Each row below holds a small network's activations on one input, seen along a few directions.
In each table, some parts of the input vary, and every possible input appears once, in random order.
Descriptions start from the smaller parts, as in this example, which fits no table here: one of 2 separate values, together with either a single point or one of 11 places along a line or (one of 5 places around a ring, together with one of 6 places along a line).
Shared parts are said once, and a part with two or three values counts as separate values.

Other details of the inputs vary at random and push rows far along two fixed directions, the same in every table; ignore that.
These rows show it; all are for the same input, with only those details redrawn:
[-17  13 -25   3  27   2  19  12  -5   9   1  12]
[ -6  -9  11  -2  -7   2 -23  -7  -2  -2  -1  -9]
[ -6  -9   9  -2  -8  -1 -21  -6   0  -3  -2  -7]
[-17  13 -23   4  27   5  17  11  -6  10   2  10]
[ -5  -9  11  -3  -5   1 -23  -8  -2  -3  -2  -6]
[ -6  -8   8  -3  -6  -2 -20  -6   0  -3  -2  -6]
[ -6 -10   9  -2  -9   0 -21  -5  -1  -2   0  -7]
[ -6  -8  11  -2  -8   1 -22  -7  -1  -3   0  -8]

Table:
x1: [  5 -18  34 -12  -5  13  13  -4   8 -19  -2 -16]
x2: [ 11   4  11   0 -19   8 -16 -14  -2   3  -3  -5]
x3: [ 11  -8   7   3  -9  -4  -9 -19  -1  -1  -2 -12]
x4: [ -8  21 -19   4  16   9  19   7 -10  22  -5  15]
x5: [ 3  5  1 -5 19 14 60  8 -1  3 -2  5]
x6: [ 8  3  4 -7 24 12 53 21  0  0  6  3]
x7: [ 19  -1  14   6  -8   9 -20  -8   3  -3  11 -13]
x8: [ -2  22 -18   4  24   4  15  19  -7  18   3  19]
x9: [   4  -32  -50  -12  -68 -113   34   31   42  -42  -25   33]
x10: [  3  16 -21   9  30  -1  25  10  -4   8  12   6]
x11: [  5  -3   9   6  -8   9 -18 -12   5 -13   4 -12]
x12: [ 12  -1  12   6 -13  10 -12 -21   0  -2   3 -13]
x13: [  9  -7  11  -3  -4  -6 -20  -2  -1   6   4  -4]
x14: [ -5  -9  11  -1  -6   2 -23  -7  -2  -3  -2  -8]
x15: [ -6   0  12  -1 -12   4 -26  -3  -1  -2  -6   0]
x16: [ -8  22 -21   7  20  14  16  10  -4   2   2  13]
x17: [ 16   3  11  -1 -14   1 -20  -2   3  -1   6  -1]
x18: [ -7  13 -20   4  23   6  22   2 -10  21  -1  10]
- Changing only one part turns x10 into x9. The same change can be made to x13. Which row results? => x14
- What is each input in this table made of? => one of 3 separate values, together with either a single point or one of 5 places around a ring
- Change only the choice among 3 separate values in x4. List by row number the other rows that result. => x8, x15
- Which other rows agree with x3 in the choice among 3 separate values? List them by row number. => x2, x4, x5, x12, x18
